These are the activations of a small neural network, seen along a few directions. Each row is one input.
In each table, some parts of the input vary, and every possible input appears once, in random order.
A made-up example of a description, with smaller parts first: line(6) and (point or (values(2) and ring(5)) or ring(11)).
Shared parts are said once, and a part with two or three values counts as separate values.

Other details of the inputs vary at random and push rows far along two fixed directions, the same in every table; ignore that.

A family of inputs:
x1: [-50  20 -10  59  17   9 -11 -23 -36  28  50  41]
x2: [ 12 -13  52 -51 -20 -11   3 -30  24 -59 -19   3]
x3: [ 47 -45  13   8 -31  -3  24 -54  21  -9  66 -15]
x4: [ 32  -4   9 -40  18  28  25   8  44   3 -39 -17]
x5: [-55  73  13 -22  22 -10  28  84   8  -2 -55  43]
x6: [ 50 -65 -21  12 -38  -6  28 -59   7  -9  21 -32]
x7: [ -71   80  -14   23    3   -7   -8   54   26  -15 -104   50]
x8: [-19   6  27 -17  24  -3  39 -13  65  -3 -73  -9]
x9: [-28  28  -9   0  11  11 -21  53 -54  38  22  10]
x10: [ 29 -52  38 -29 -24  19 -38 -57 -24 -19  31 -34]
x11: [-46 -17 -15  19 -18   6 -56 -11 -82 -13  26  41]
x12: [ 68 -66 -40 -28 -29  11  -1  -4 -20  11  35 -33]
x13: [  9   8   9 -26  23   3  -5 -36  58 -44 -39 -28]
x14: [-50  -5 -12  34  20   6 -31  -8 -48  42  60  31]
x15: [-47  23  -9  47  -1 -20  -2  -2 -47  10  68  39]
x16: [ 42  14  17 -26 -21 -33 -16  -3  63  -3 -29   9]
x17: [ 31 -27  24  20 -21  13  16 -46  23   6  21 -29]
x18: [-49  -9 -26  41 -10   0 -17  15 -42  29  22  33]
x19: [-48  85  15  11  18  14  28  59  -3   9 -65  20]
x20: [ 17 -23  41 -17 -14  12  25 -15  58   6 -38 -41]
x21: [-42   0  -7  21   6 -20 -24   8 -59  36  42   0]
x22: [ 49  -4   4 -15 -19  10  27  -1  10 -10  37  -3]
x23: [ 53 -78   0  18  39   8 -11 -54  -4 -25  52 -36]
x24: [ 29 -30  43   7  24  12  22  -8  49 -40 -44 -54]
x25: [-14   3 -49   1  -1  -7 -13  48 -69  21  13  18]
x26: [  7   4  23   0  14   1  54 -48  63 -17 -56 -18]
x27: [ 37 -64   7  -9 -21   0  -6 -39  -1  23  52 -50]
x28: [-22   7 -36  13  -5  19 -16  52 -49  25  10  31]
x29: [ -8  29 -21  20 -10  23  22  36  -3   1 -37  27]
x30: [-42  57   8  14   6  -1 -36  28   5  11 -23  12]
x31: [-63  45  19  -5  13 -36  28  35  11  -5 -41  27]
x32: [-25 -39 -39  73  22   2 -39  10 -83 -11  62  17]
x33: [-31  11 -28  19   0 -21 -63  -3 -57 -21 107  21]
x34: [ 46 -48   8  10 -24   0  14 -61   2   6  44 -47]
x35: [ 74 -36   0  -7 -27  29   4 -23  -8  14  49 -41]
x36: [ 46  11  31 -22 -17 -11 -18  -9  67  14 -63 -26]
x37: [-56   5   4  15  23  10 -68 -25 -81   0  51  46]
x38: [-10   2 -33   0  27  11 -28  23 -61  37  56  19]
x39: [ 42 -75 -18  -8 -33  -6  12 -37  12   4  13 -33]
x40: [ -7   0  21 -26  24 -17  40 -19  50  -8 -68 -21]
x41: [-49  20  16  13   0  -8   4  22   1  11  18  31]
x42: [ 56 -49  -1 -17 -21   6 -39 -51   8 -23  54 -69]
x43: [-35  61 -17  11   3   9  38  54   2  -7 -81  31]
x44: [ 39   5  13 -65  -2 -20  47  26  34 -22 -42 -25]
x45: [ 13  24   9 -27  20   2   0 -20  75 -16 -62  -7]
x46: [-13  40 -12  15  24  28   8  15 -12  18   2  29]
x47: [ 10 -10 -47  35 -27 -20 -73   2 -47  37  34  37]
x48: [ 29 -61 -22  -9 -25 -22  16 -30  -3   1   4 -34]
x49: [ -5   0  31 -27  -6 -21  45   2  62 -17 -40  -8]
x50: [ 62 -35  -8 -32 -30 -18 -25 -39  32 -23  62 -24]
x51: [ 61 -39 -20 -46  13  -1   6 -14 -16  10  25 -35]
x52: [-60  77  18 -12  20   4  22  84   9   2 -50  49]
x53: [ 16  40  10 -23  22  17  52   6  44 -11 -73  -6]
x54: [-92  78  35  38  61 -14  23  73  23 -48 -71  51]
x55: [ 40  -6  13 -48  -1   0  23  18  12   3 -36 -44]
x56: [-15  11  -9   8   5  26 -29  45 -58  42  46   8]
x57: [ 22 -22   7  14 -28   9  48 -34  56 -17 -50 -14]
x58: [-31  -8 -53  38 -12  -5 -62  -1 -64 -14  54  16]
x59: [-24  43 -20  17   2  -4  -1  38 -62   9  58  41]
x60: [ 35  17  14 -21  13 -13 -14 -22  72   7 -69   3]
Description of these inputs: values(4) and (point or line(4) or (values(2) and line(5))).
The inputs of x36 and x47 match in every part but the values(4) part. If x27 is changed in the same way as x36 into x47, which row does it become?
Answer: x39
Change only the values(4) part in x35. List by row number the other rows that result.
Answer: x22, x29, x46
Change only the values(2) part in x29. List by row number the other rows that result.
Answer: x57
Change only the values(2) part in x25. List by row number the other rows that result.
Answer: x48
Change only the line(5) part in x52. List by row number the other rows that result.
Answer: x5, x22, x44, x59

A family of inputs:
x61: [  7   1  10 -12 -15  -9   5  -9  38 -22 -54  -1]
x62: [ 16  -1  24  10  13  11  28 -39  61 -17 -26 -21]
x63: [  8   1  20 -22  -6   6  56   7  36 -13 -43 -14]
x64: [ -75   98   28  -10   38    3   14   67   29  -19 -120   31]
x65: [-14  26  11 -17   0 -16  17  13  27 -14 -26  16]
x66: [ 38 -11  -8  -6   2  -3  -3 -10   4  20  29  -8]
x67: [ 17 -32 -24  11 -10  12  -2   3 -28   7  22  -1]
x68: [-13  11  18  15   9  -6   9 -26  37 -40 -18   8]
x69: [ 42 -42  -6 -19  -9   2  35 -13   4  -3  26 -26]
x70: [ 42 -21  -1 -24 -13 -17   2 -16  21 -17  14 -10]
x71: [ 30 -23   6 -23 -26 -10   4 -25  13 -10  29 -10]
x72: [ 31 -14  11 -32  12  -3  -1  -4  10  -9   5 -21]
x73: [ 38 -38   8 -23  -5   6 -16 -26   3  -8  -4 -28]
x74: [-13  13 -18  15   9  -3 -15   8 -31  38  55  21]
x75: [  0  -7  11 -18   3   2 -13  -2 -24   8  37  -5]
x76: [-43  38   8  28   1  -2 -11  21 -26  37  28  31]
x77: [-11   6 -26  13  -7 -12 -34  11 -36  -1  53  21]
x78: [ -9  -4  16  -4 -13 -19  11 -16  44 -20 -52  -8]
x79: [-13  -8  -5   8  -1   7  27   0   4  -3 -35  -5]
x80: [ 19   2  11 -23 -16  -3  11  -1  57 -29 -66  -5]
x81: [-41  37  20  16  11  -6  19  12  45  10 -79   7]
x82: [ 36 -14  -2 -19  -9   8  36  -1  22 -17 -34 -27]
x83: [ 39 -22  -9  -3 -13  11 -11 -14  17  15   4 -11]
x84: [ 25  13  -1  -8  -2   4   6   0  23   7 -23 -12]
x85: [-45  13  -3  51  28   9  11   3 -29  -9  20  23]
x86: [-26  31 -17  13  -4 -12 -27  19 -31  -3  12  30]
x87: [ 15 -19 -23   6  -2   6  10  10 -24  -1  33  -7]
x88: [-80  84   8  26  23   0   3  50 -12  34 -25  55]
x89: [-24  -1 -19  14   9   9 -54  19 -60  17  43  22]
x90: [ 15 -31   3 -17  -1   6 -12 -27   1  -5  -1 -24]
x91: [ 29 -38  -9   0 -13   8  16 -14  -5  -1  -7 -19]
x92: [ 19 -11  -2 -19  10   4 -17   3  -7  -8  21 -19]
x93: [-90  73  31  14  24  -2  -7  54 -26  12 -25  43]
x94: [ 10   3 -23  13   2   3 -21   6 -20  25  46   4]
x95: [ -8  10  -1   8  -1   4   3 -11  20  16 -30   0]
x96: [ 27 -22  11 -33   7  -1   2 -10   6  -4  19 -23]
x97: [ 22 -12  -5  -9   4  -1  31   9   4  -6  -3  -9]
x98: [-22  11 -23  37   2   2 -41   7 -51  39  36  28]
x99: [-16  16 -15  10   4   9  16  30 -13  -2 -25  11]
x100: [ 35 -13 -17   0 -10   9 -14 -11  -1  18  22 -12]
x101: [ -6  -8   4   6 -25 -14 -17 -12 -27   6  59  12]
x102: [ 20  -7   3 -24   4   8 -12   1   5 -12 -12 -19]
x103: [ 23 -17 -21  -3 -20  -7 -27 -11 -16  -8  33   1]
x104: [-33   3   6  32  34   9 -34 -16 -42  -9  54  13]
x105: [ -6 -14 -14   8 -16 -11 -21 -22 -10  -3  14   8]
x106: [ 11  -6  31 -15 -14   6  56   1  36 -12 -36 -20]
x107: [-36 -13  -5  19  11  -6 -42  -3 -52  18  38   6]
x108: [  9 -41  -2  10  -8  -2  23 -18   2   1  -6 -24]
The inputs of x61 and x91 match in every part but one. If x77 is changed in the same way as x61 into x91, which row does it become?
Answer: x87
The inputs of x96 and x65 match in every part but one. If x72 is changed in the same way as x96 into x65, which row does it become?
Answer: x70
What is each input in this table made of?
Answer: values(4) and (point or line(11))
A walk changes only the line(11) part. It starts at x81 and steps to x95. List the rest of the walk in order.
Answer: x98, x83, x100, x84, x94, x66, x74, x88, x76
Change only the values(4) part in x95. List by row number the other rows that result.
Answer: x79, x90, x105

A family of inputs:
x109: [ 50 -84 -22  12 -20   2 -28 -64 -48   2 111 -28]
x110: [-74  42 -14  49  24   6 -10  43 -55  21  17  41]
x111: [ 54   5  31 -78   0   4  15  15  52 -26 -34 -31]
x112: [ 55 -11   2 -58 -17   1  12   6  55 -21 -89 -35]
x113: [-109   77   12   42   33  -14  -23   35  -20    4  -35   61]
x114: [ -2  -1  25  -4   0  -4  23 -25  44 -28 -44 -15]
x115: [-28  31  -4   9  11   5  27  34  -3  14 -30  18]
x116: [ 37   8  16 -30  -9   6  56  15  65  -4 -76 -29]
x117: [-35  28   8  13   9 -10 -28 -10  14  -8  -7  23]
x118: [ 57 -22 -13 -27 -23   3  20  -1  24   9   2 -19]
x119: [-14 -11  -5  22   9   4   4  -5 -23   0  19   6]
x120: [ 49 -71 -11  12 -22 -10 -53 -69 -33   2 111 -24]
x121: [-40   7 -26  38   5   6 -14  26 -71  36  55  30]
What is each input in this table made of?
Answer: values(2) or line(11)
